Each row below holds a small network's activations on one input, seen along a few directions.
In each table, some parts of the input vary, and every possible input appears once, in random order.
Descriptions start from the smaller parts, as in this example, which fits no table here: ring(5) and (point or ring(11) or (values(3) and line(4))).
Shared parts are said once, and a part with two or three values counts as separate values.
In the rows, zero is written as 128.

Other details of the inputs shift rows strongly along two fixed directions, in all tables alike. That doesn't count.

Table:
row 1: [176 145 153 106 133 101 157  61 122 143 137 150 125 166 165 207]
row 2: [141 143 116  97 161 105 115 157 127 153 145 128 135 131 124 110]
row 3: [ 82 144  85  86 184 134 100 193  91 143 118  95 174  68  69  29]
row 4: [144 150 132 107 158 109 132  95 113 142 133 131 133 157 136 158]
row 5: [152 152 137 108 163 100 133  87 112 143 135 131 136 162 142 166]
row 6: [121 106 139 172  88 154 133  83 153 103 113 132  87 153 154 169]
row 7: [108 137 126 136 130 144 128 116 105 120 121 125 144 123 101 112]
row 8: [ 46  71  98 187  56 223  93 222 158  81 107 115 105  60  70   8]
row 9: [155 161 115  61 203  62 106 185 123 171 152 119 151 132 134 106]
row 10: [ 86  82 133 208  53 194 119 145 152  82 115 129  93 118 111 101]
row 11: [121 113 149 179  86 158 142  73 134  96 115 134 108 153 136 169]
row 12: [128 156 115  91 167 122 124 120  99 150 135 132 151 133 103 110]
row 13: [125 145 129 123 146 130 129 104 102 132 129 131 141 143 112 129]
row 14: [ 89 130  77  77 173 124 103 204 112 148 116  93 165  46  88  33]
row 15: [118 147 122 115 149 133 126 116 101 136 128 131 142 136 105 117]
row 16: [150 100 157 165  63 141 143 117 165 107 133 151  91 147 164 171]
row 17: [120 120 151 182  85 164 144  68 123  96 116 141 111 161 126 164]
row 18: [ 60 101  92 148 117 177 100 181 130 106  99  95 130  64  87  40]
row 19: [111  97 135 169  84 152 123 166 156 101 122 126 112 113 125 105]
row 20: [133 152 120  89 155 119 139 122  96 148 134 135 159 115 111 118]
row 21: [182 147 159 128 143  75 141  89 138 141 149 140 117 186 174 207]
row 22: [145 139 121  95 148 101 129 160 124 152 144 130 143 114 132 117]
row 23: [131 141 122 111 146 131 127 107 118 137 129 131 132 141 122 132]
row 24: [126 130 120 119 149 117 119 119 131 135 123 116 123 131 140 133]
row 25: [134 145 117  88 157 116 136 128 106 148 131 127 154 111 121 120]
row 26: [150 135 125  94 146  95 125 173 136 148 145 130 139 116 140 115]
row 27: [130 143 124  99 137 131 139 116 101 141 130 139 149 114 111 122]
row 28: [ 91 102 120 166  97 163 119 129 143 101 105 111 111 105 122 109]
row 29: [149 134 124  99 150  90 121 174 137 145 142 125 141 117 136 114]
row 30: [159 107 162 170  71 137 161  43 160 107 122 150  83 171 189 228]
row 31: [150 133 127  96 141 104 137 108 132 147 129 130 125 125 157 158]
row 32: [158 125 157 153  98 129 158  54 133 113 126 147 112 168 159 207]
row 33: [157 135 141 120 146  92 120 141 142 138 144 131 121 156 153 148]
row 34: [147 152 140 112 152 107 146  91 104 140 132 136 148 149 128 157]
row 35: [140 139 124 105 157  95 125 162 125 148 139 121 146 120 127 114]
row 36: [129  84 158 201  28 179 149  98 163  88 123 154  79 142 152 171]
row 37: [157 143 139 120 153  90 127 128 129 142 142 128 128 156 147 154]
row 38: [157 161 118  67 205  57 107 185 121 167 149 114 157 129 134 107]
row 39: [102 105 126 168  90 163 118 152 143 107 124 128 106 122 115 104]
row 40: [142 129 136 128 136 102 118 156 144 130 137 124 126 136 141 130]
row 41: [157 163 130  84 172  90 143 101  96 155 139 136 160 140 126 151]
row 42: [111  97 132 177  75 175 129  91 158  98 111 132  85 140 142 148]
row 43: [124 137 124 114 148 123 134 123 112 133 123 121 148 119 116 122]
row 44: [ 59  83 105 176  77 196 116 163 144  90  94 105 116  66  95  61]
row 45: [112 101 127 165  82 157 129 152 144 106 124 129 116 107 119 109]
Each input here is: line(5) and line(9).
- Changing only the line(5) part turns row 33 into row 10. The same change can be made to row 38. Which row results? => row 37
- Changing only the line(5) part turns row 11 into row 28. The same change can be made to row 1. Which row results? => row 31
- Change only the line(5) part in row 19. List by row number the other rows that result. => row 34, row 35, row 43, row 44

Table:
row 46: [102 117 133 169 116 152 114 125 136  98 112 116 118 139 115 116]
row 47: [150 104 159 159  67 143 153 105 153 110 132 153 100 145 161 177]
row 48: [107 120  98  94 140 126 114 194 126 143 126 112 144  62 113  68]
row 49: [118 132 138 138  88 183 178   7  84 112 104 152 139 127 114 180]
row 50: [173 161 149 116 166  81 126  82 125 144 147 139 120 202 157 189]
row 51: [149 104 151 165  70 136 154 106 153 112 131 146 105 136 158 175]
row 52: [129 125 110  94 132 123 120 176 132 142 135 129 139  88 119  90]
row 53: [114 110 108 115 116 143 126 171 143 134 125 125 127  83 122  89]
row 54: [115 111 116 118 115 136 128 172 140 123 118 119 138  78 121  91]
row 55: [191 200 136  41 249  21 120 121  94 191 164 126 166 191 149 165]
row 56: [122 118 148 188  99 146 129  97 137 101 126 130 107 167 128 155]
row 57: [ 96 131 112 135 151 135 101 152 118 125 121 107 130 121 106  88]
row 58: [ 97 131 107 130 154 140 102 157 124 129 123 111 130 124 100  80]
- What is each input in this table made of? => point or (values(2) and ring(6))
- Change only the values(2) part in row 56. List by row number the other rows that result. => row 51
